A small network was trained on made-up records. Each row is its average activation on records with the value named, seen along a few directions.
Related values have similar rows: they may be neighbours, one step apart, or belong to one group.
In the rows, 500 means zero.
Strong random noise was added to every row along 8 fixed directions; ignore it. To show where, here is one row again and again, with new noise each time:
[424 651 418 501 524 494 556 656 406 457 580 459 455 615 407 554 645 406
 534]
[496 534 485 494 296 603 521 598 632 505 494 535 418 464 577 521 436 404
 428]
[487 602 423 575 404 563 383 605 482 546 593 524 467 475 584 568 573 471
 504]
[447 260 625 505 407 447 605 681 585 496 454 517 510 342 583 460 522 444
 248]
[351 498 496 558 615 335 631 587 612 567 492 499 317 630 428 523 647 503
 563]
[615 310 521 557 446 578 327 521 473 581 647 466 637 390 681 524 601 528
 559]
[527 563 368 635 620 507 305 451 327 615 604 446 543 555 564 577 624 580
 729]
[570 365 417 427 376 688 598 633 479 397 538 507 541 455 472 462 439 334
 603]
[395 484 582 455 327 511 729 745 736 460 454 467 284 556 558 558 463 342
 317]
[398 476 324 601 431 574 565 722 479 475 435 614 335 409 506 516 402 406
 545]


Field Gafop:
t2: [522 585 367 480 424 583 461 473 432 372 524 742 472 344 290 413 411 498
 499]
t7: [517 474 444 569 628 426 388 705 100 391 554 498 617 320 441 566 579 537
 379]
t10: [481 705 446 561 442 630 351 535 607 524 549 619 356 527 678 598 389 497
 563]
t3: [489 373 494 561 607 438 512 353 538 591 466 578 487 410 548 418 387 583
 647]
t1: [423 525 525 527 771 391 603 701 456 419 575 376 384 687 420 572 602 494
 497]
t11: [550 705 425 410 468 523 574 413 408 381 515 506 540 666 353 486 472 474
 502]
t5: [207 517 486 625 654 271 659 612 390 461 347 582 354 467 373 445 481 509
 261]
t6: [476 406 438 553 597 518 348 645 442 493 575 532 510 375 496 543 567 571
 507]
t4: [525 594 392 499 381 578 460 347 519 481 370 584 415 528 491 531 297 546
 590]
t12: [389 631 407 562 397 576 609 665 484 453 379 445 312 533 548 610 346 408
 430]
t9: [455 544 386 539 550 527 438 386 583 540 342 666 420 427 502 461 358 602
 673]
t8: [478 428 466 498 579 498 576 640 406 452 529 527 493 416 485 479 537 453
 640]
The values of Gafop form a network in which each value has 3 neighbours.
Q: How many steps from neighbour to neighbour lead from t10 to t4, at the fewest?
A: 4
Q: Name the neighbours of t6, in listed order.
A: t7, t1, t9
Q: Name the neighbours of t5, in listed order.
A: t3, t11, t12
Each value of Gafop is a pair of two hidden parts, and every pair occurs once (6 first parts, 2 second parts).
Q: t1 and t6 share the first part; t1 and t5 share the second. Which value has the first part of t5 and the second part of t6?
A: t12
Q: t7 and t2 share the first part; t7 and t9 share the second. Which value has the first part of t9 and the second part of t2?
A: t10

Field Ges:
v3: [516 407 421 522 384 670 473 610 602 520 455 481 418 427 636 536 394 421
 616]
v2: [517 709 422 411 422 560 569 533 324 387 426 420 563 604 313 529 487 384
 429]
v4: [618 489 621 437 558 438 435 422 643 525 657 447 495 608 468 550 707 569
 585]
v11: [526 606 481 374 466 554 635 608 469 355 669 531 456 637 341 501 574 382
 525]
v10: [531 611 565 475 266 655 416 523 508 497 588 413 604 505 700 569 456 408
 359]
v5: [359 702 474 558 442 299 374 545 559 605 667 692 480 448 417 485 876 550
 435]
v12: [539 402 551 576 502 470 477 416 480 600 519 379 487 562 637 552 485 568
 510]
v9: [591 420 468 553 508 618 396 473 608 533 530 528 442 461 591 495 370 555
 605]
v6: [542 537 603 456 557 411 494 303 451 546 390 460 582 505 551 516 426 580
 464]
v8: [563 683 463 503 474 576 261 493 463 526 610 523 598 424 573 557 572 543
 494]
v1: [468 540 386 473 457 625 576 629 453 366 546 502 483 601 354 489 524 366
 568]
v7: [427 743 412 596 471 492 341 413 699 619 573 685 336 476 562 484 482 591
 596]
Each value of Ges is a pair of two hidden parts, and every pair occurs once (6 first parts, 2 second parts).
Q: v2 and v4 share the first part; v2 and v5 share the second. Which value has the first part of v5 and the second part of v4?
A: v6
Q: v1 and v9 share the first part; v1 and v10 share the second. Which value has the first part of v10 and the second part of v9?
A: v7
